A small network was shown many inputs. Here are its activations along a few directions, one row for each input.
Each table varies a few parts of the input and shows all the possible inputs, shuffled.
Descriptions start from the smaller parts, as in this example, which fits no table here: one of 6 places along a line, together with either a single point or one of 9 places along a line or (one of 2 separate values, together with one of 5 places around a ring).
Shared parts are said once, and a part with two or three values counts as separate values.

Other details of the inputs shift rows strongly along two fixed directions, in all tables alike. That doesn't count.

Table:
R1: [ 0  1 -9 -4 18 -9 -8  6 -6 10  4]
R2: [10  4 -8 -3 15 -8 -8  5 -7  0 13]
R3: [-18  -7  15  10  -8   3   0  -6   9  -6 -10]
R4: [ 12  -4  19   3  31  -2 -10  -6 -17  12   3]
R5: [  0   3 -10   1  17 -16  -5   0  -8  12   4]
R6: [  2   8 -39 -17  -6  -6   3  16   0   1  16]
R7: [-14  -1  -9   1 -30   3  17  -6  15  -2 -18]
R8: [-12   4 -10   5 -31  -2  12  -3  17 -14  -7]
R9: [11  3 -6 -7 12  0 -7  8 -7  0 11]
R10: [-15   0  -9   0 -29   6  17  -4  15  -3 -17]
R11: [ 14  -1  -2 -13  14   8   2   5 -10  14   0]
R12: [ 11   0  17   8  29  -8 -21   2 -10  -1  15]
R13: [-16   5 -11   8 -30 -10  11  -5  14 -14  -5]
R14: [ 15  10 -36 -20  -9   0  12  12  -2   6  10]
R15: [ -9  -6  39  28   5  -6 -12 -15   4 -17  -2]
R16: [ 12  -4  19   1  30   0 -13  -3 -13  12   2]
R17: [-12  -8  39  23   3   3 -15  -7   6 -19   0]
R18: [ -5  -3  21  13 -17   7   3  -9  12 -15  -8]
R19: [-11   2  -9   3 -34   7  14  -1  18 -15  -8]
R20: [  1  -7  48  20  -4  20  -5 -12   5 -17 -10]
R21: [-22   2 -14   6 -21 -12  10  -4  15  -4 -13]
R22: [  9   2  -7 -10  10   4  -7  10  -7   0  15]
R23: [  8  10 -39 -14  -7 -11   8   8  -3   5  12]
R24: [ 15  -1  -1 -12  14   4   2   3 -11  15  -1]
R25: [ -6  -5  22   9 -20  19   4  -5  10 -16  -6]
R26: [ -8  -5  20  10 -18  15   1  -5  11 -17  -5]
R27: [-11   4  -7   5 -36   0  16  -7  15 -12  -8]
R28: [-20  -2 -10   0 -28   4  13  -3  16  -4 -12]
R29: [  4  10 -40 -15  -5  -9   3  15   0   2  13]
R30: [ 13  -7  21  -4  29  11 -13   2 -16  12   4]
R31: [ 23  -1  20  -1  23   6  -8  -2 -18   4   9]
R32: [  1   6 -39 -20  -3  -5   9  12  -2  13   1]
R33: [-14  -1  16  17  -9  -3  -6  -5  12 -17  -3]
R34: [ 11   0  -5  -9  13  -2   2  -1 -12  14   1]
R35: [ 11  -2  -3 -15  11  11   1   8 -11  14   2]
R36: [-16 -10  39  20  10   3 -13 -10   4  -7  -8]
R37: [  4   0  -7  -4  16 -11  -2  -1 -10  12   3]
R38: [ 5  1 -8 -5 17 -8 -6  2 -7 13  3]
R39: [ -1   7 -40 -17  -1  -9   6  11  -1  13   3]
R40: [ 19  -5  23  -2  27   6  -6  -5 -20  15  -1]
Description of these inputs: one of 2 separate values, together with one of 4 places along a line, together with one of 5 places along a line.
- The inputs of R12 and R18 match in every part but the place on the line of 5. If R15 is changed in the same way as R12 into R18, which row does it become? => R27
- Which other rows does R2 become when the place on the line of 4 takes its other values? List them by row number. => R6, R13, R29
- Which other rows does R18 become when the choice among 2 separate values takes its other values? List them by row number. => R7

Table:
R41: [16  2 -3 -9 15  2 -3  3 -8 11  1]
R42: [ 15  -2   3 -11  25   7  -7   8 -14  15   2]
R43: [ 23   7  -2  -9   7  14 -15  16  -7 -14  29]
R44: [-25   1 -14   2 -26  -1  10   3  18  -9 -10]
R45: [  2  10 -50 -21  -2 -12   6  19   0  10   9]
R46: [ 1  3  6 11  2 -9 -4 -4  2 -7  1]
R47: [ 13   2 -11 -13  33  -7 -14  14 -17  13  18]
R48: [ -8   5 -42 -16  -7  -8   8  11   1   7  11]
R49: [ 1 -1  3  5 11 -9 -7 -5 -9 -2 13]
R50: [ 20   8 -15 -10  29 -12 -12  10 -13  10  15]
R51: [  3  -4  25  11  -1   4   1  -9   2  -2 -10]
R52: [ -8  -9  30  17  10   2 -12 -10  -2  -8   1]
R53: [-19   4 -18   2 -30  -4  10   1  23 -10 -12]
R54: [ 15  -1 -10 -18  26   5  -5  11 -19  19   8]
R55: [-16  -3 -17  -5 -28   5  18  -3   9   0  -8]
R56: [-14   2   0   9 -37   3  17 -11  21 -11 -22]
R57: [ -7   5 -22  -3 -29  -5  21  -3   8  -1  -5]
R58: [ -3   5 -35 -18 -14   0  15   9   1  10  -1]
R59: [ 12   2  -2  -3  26 -10 -12   6 -15   7  16]
R60: [ 12  -8  47  10  -9  29  -5  -5   3 -26   4]
R61: [ -9  -6  26  17   3  -2  -7 -11   0  -9   2]
R62: [-12   4 -23  -7 -29  -1  20   0  10   0  -8]
R63: [-2  1  6  7  3 -4 -6 -1  6 -4 -3]
R64: [ 22   3 -10 -18  27   2  -7  10 -14  19   6]
R65: [ -5  -6  18   8  -6   5   5 -12  -1  -2  -4]
R66: [ 13   0   1  -7  15  -2  -2   0 -14  10   6]
R67: [  0  -2  10   5  13  -5 -11   0  -5  -1   5]
R68: [ 24   3   2  -6  23  -4  -5   1 -17  11   7]
R69: [12 -2 12 -2 14  4 -5 -1 -9  7 -2]
R70: [ -7  -7   9   2  15   3 -10   2  -5   2   5]
R71: [-21  -5 -12  -3 -30   9  18  -3  13  -2 -12]
R72: [  1  -3  36  20  -5   5   0 -17   7  -9 -16]
R73: [  8   2  -3  -3  19  -7 -12   6  -7   4   8]
R74: [ -8  -8  17   8  -8   8   5 -11   1  -1  -7]
R75: [  1  -3   9   5  -3   1   5 -10  -6   1   2]
R76: [-11  -4  15   9   0   3  -6   0   8  -6  -8]
R77: [ -1  -7  27   9   2  10  -2  -7   2  -1 -14]
R78: [ -2  10 -37  -9 -13 -14   8   9   6   0   4]
R79: [ -4 -10  42  15   4  17  -5 -11   6  -4 -20]
R80: [-10  -4  35  25  -2  -5  -8 -14   4 -16  -4]
R81: [-14   7 -15   9 -29 -11  11  -5  20 -14  -9]
R82: [ -6   8 -40 -16 -11  -6   6  14  11   4   0]
- Describe the family of inputs behind these rows. => one of 2 separate values, together with either a single point or (one of 4 places along a line, together with one of 5 places along a line)
- The inputs of R77 and R45 match in every part but the choice among 2 separate values. If R60 is changed in the same way as R77 into R45, which row does it become? => R43
- Which other rows does R61 become when the choice among 2 separate values takes its other values? List them by row number. => R65
- Which other rows does R69 become when the place on the line of 4 takes its other values? List them by row number. => R41, R62, R74
- Which other rows does R72 become when the place on the line of 5 takes its other values? List them by row number. => R41, R56, R64, R79
